Each row below holds a small network's activations on one record, seen along a few directions.
After each row come some of the record's fields: K, M, W, E, C.
Not every record has every field; a missing one is written none.
The largest differences between rows may come from other fields.
In the rows, zero is written as 500.
Strong random noise was added to every row along 2 fixed directions; ignore it. To show where, here is one row again and again, with new noise each time:
[369 471 573 376 583 441 567 483 438 484 477 378 618 486]
[452 375 422 530 616 471 591 620 214 463 446 739 796 656]
[400 584 633 401 750 359 697 356 440 514 453 273 398 582]
[419 455 515 460 647 433 616 515 327 482 455 528 644 598]

[589 587 493 469 437 369 409 454 559 610 491 299 419 480]
K: k1 / M: none / W: w2 / E: e1 / C: c2
[471 677 551 425 324 601 264 401 596 321 575 443 395 369]
K: k1 / M: m1 / W: w1 / E: e3 / C: c1
[596 662 493 587 699 462 637 401 682 503 408 439 205 646]
K: k2 / M: none / W: w3 / E: e3 / C: c2
[476 649 633 591 542 370 653 360 458 475 535 429 303 505]
K: k1 / M: m6 / W: w4 / E: e4 / C: c1
[650 530 348 498 375 531 495 550 546 591 461 748 702 535]
K: k3 / M: none / W: w4 / E: e2 / C: c2
[561 496 389 722 331 609  90 556 139 355 717 761 480 580]
K: k2 / M: m1 / W: w1 / E: e3 / C: c1
[480 469 529 517 307 471 334 513 436 583 466 472 634 448]
K: k2 / M: none / W: w3 / E: e3 / C: c2
[611 570 499 690 480 395 573 534 420 541 501 685 509 702]
K: k2 / M: none / W: w4 / E: e4 / C: c1
[497 492 483 535 556 442 474 559 474 599 422 654 559 553]
K: k2 / M: none / W: w3 / E: e3 / C: c2
[442 372 503 471 397 508 268 482 384 412 644 344 477 453]
K: k1 / M: m2 / W: w3 / E: e3 / C: c2
[699 620 447 639 758 547 751 511 476 396 497 657 318 653]
K: k3 / M: none / W: w4 / E: e4 / C: c1
[599 692 479 629 644 432 540 371 508 511 488 545 238 677]
K: k2 / M: none / W: w1 / E: e3 / C: c1
[460 495 627 422 434 465 373 474 552 488 503 384 464 364]
K: k1 / M: none / W: w3 / E: e3 / C: c2
[445 519 555 437 633 464 484 473 495 482 477 451 393 425]
K: k1 / M: none / W: w3 / E: e3 / C: c2
[410 369 484 332 431 529 405 566 673 503 471 395 660 236]
K: k3 / M: none / W: w3 / E: e3 / C: c2
[345 417 505 519 411 579 359 643 367 578 577 517 668 464]
K: k2 / M: m5 / W: w3 / E: e1 / C: c1
[548 694 583 494 659 402 823 376 628 566 382 525 343 640]
K: k1 / M: m4 / W: w4 / E: e4 / C: c1
[541 543 399 636 558 350 654 529 119 539 445 709 502 673]
K: k1 / M: m6 / W: w4 / E: e4 / C: c1
[468 577 486 551 629 365 745 460 554 529 475 465 317 515]
K: k1 / M: m6 / W: w4 / E: e4 / C: c1
[565 466 477 353 531 480 651 462 684 560 490 416 403 498]
K: k3 / M: m4 / W: w4 / E: e2 / C: c2
[453 481 549 294 379 468 362 507 735 471 624 336 464 369]
K: k1 / M: m2 / W: w4 / E: e2 / C: c2
[305 324 542 593 628 475 642 559 229 515 508 477 626 513]
K: k1 / M: m5 / W: w3 / E: e1 / C: c1
[467 514 446 472 241 405 311 512 633 506 561 539 599 475]
K: k2 / M: m1 / W: w4 / E: e2 / C: c2
[689 505 339 593 307 504 384 677 583 572 473 857 701 602]
K: k2 / M: none / W: w4 / E: e2 / C: c2
[408 455 620 579 801 279 660 403 194 490 544 336 441 667]
K: k3 / M: m5 / W: w3 / E: e1 / C: c1
[474 300 415 430 458 651 577 622 650 386 421 736 798 426]
K: k3 / M: m4 / W: w3 / E: e3 / C: c2
[407 471 565 353 498 466 561 425 678 672 521 348 395 352]
K: k1 / M: m4 / W: w4 / E: e2 / C: c2
[642 495 449 519 493 641 549 599 581 483 529 682 395 643]
K: k2 / M: m4 / W: w4 / E: e2 / C: c2
[604 585 579 533 470 266 602 402 614 625 470 583 427 694]
K: k2 / M: m4 / W: w4 / E: e2 / C: c2
[387 497 584 513 395 279 391 447 397 674 518 290 583 517]
K: k2 / M: none / W: w3 / E: e1 / C: c1
[505 383 444 561 536 639 456 582 400 511 444 621 539 583]
K: k2 / M: m3 / W: w3 / E: e3 / C: c2
[446 549 505 404 455 581 499 497 677 538 400 365 524 422]
K: k2 / M: none / W: w3 / E: e3 / C: c2
[405 372 471 394 192 624 317 638 540 518 431 460 836 346]
K: k2 / M: none / W: w3 / E: e3 / C: c2
[400 506 435 440 285 535 282 500 398 354 522 432 531 438]
K: k2 / M: m1 / W: w1 / E: e3 / C: c1
[682 526 365 523 486 602 523 565 642 414 518 713 561 516]
K: k3 / M: none / W: w4 / E: e2 / C: c2
[354 431 413 492 497 581 593 534 484 494 569 498 574 359]
K: k3 / M: m6 / W: w4 / E: e4 / C: c1
[478 428 662 496 491 502 369 426 311 462 526 393 396 459]
K: k1 / M: m3 / W: w3 / E: e3 / C: c2
[564 536 587 591 463 535 347 467 401 415 630 479 375 473]
K: k1 / M: none / W: w2 / E: e1 / C: c2

Which values does each new row have?
[499 610 485 572 681 452 669 473 380 414 544 522 261 555]
K: k1 / M: m6 / W: w4 / E: e4 / C: c1
[494 646 612 556 439 311 470 423 566 607 546 368 357 488]
K: k2 / M: none / W: w4 / E: e4 / C: c1
[546 615 455 502 499 686 302 414 493 297 667 431 265 432]
K: k3 / M: m1 / W: w1 / E: e3 / C: c1
[606 605 398 681 892 408 741 347 400 601 401 683 324 715]
K: k3 / M: none / W: w3 / E: e3 / C: c2
[540 538 384 643 582 426 745 589 284 492 399 701 541 759]
K: k2 / M: m6 / W: w4 / E: e4 / C: c1
[510 453 581 475 362 652 282 466 527 394 633 405 499 281]
K: k3 / M: none / W: w3 / E: e3 / C: c2
[453 594 434 484 524 529 459 363 344 346 526 510 429 529]
K: k3 / M: m1 / W: w1 / E: e3 / C: c1
[383 387 580 551 746 540 687 464 421 429 384 513 455 632]
K: k2 / M: m3 / W: w3 / E: e3 / C: c2
[575 608 381 600 479 359 568 593 372 737 402 728 643 638]
K: k2 / M: none / W: w4 / E: e4 / C: c1
[276 424 630 346 574 456 580 496 395 491 474 170 483 370]
K: k1 / M: m5 / W: w3 / E: e1 / C: c1
[571 705 597 551 599 420 605 440 583 599 422 452 360 619]
K: k2 / M: none / W: w3 / E: e1 / C: c1
[529 311 361 498 372 780 306 697 492 359 547 760 795 314]
K: k3 / M: none / W: w3 / E: e3 / C: c2
[583 608 503 528 660 471 717 408 630 574 472 490 176 684]
K: k2 / M: m4 / W: w4 / E: e2 / C: c2
[386 462 407 518 536 482 608 553 308 565 509 497 451 446]
K: k1 / M: m6 / W: w4 / E: e4 / C: c1
[563 408 321 654 555 573 548 641 347 562 486 834 824 613]
K: k3 / M: none / W: w3 / E: e1 / C: c1
[488 558 564 436 492 452 423 511 664 535 456 431 423 447]
K: k2 / M: none / W: w3 / E: e3 / C: c2
[327 480 559 476 816 478 710 388 483 529 548 221 340 498]
K: k3 / M: m5 / W: w3 / E: e1 / C: c1
[462 457 497 582 592 384 618 558 267 503 539 558 411 559]
K: k1 / M: m6 / W: w4 / E: e4 / C: c1
[670 663 528 493 430 505 523 530 646 570 437 617 472 588]
K: k2 / M: none / W: w4 / E: e2 / C: c2
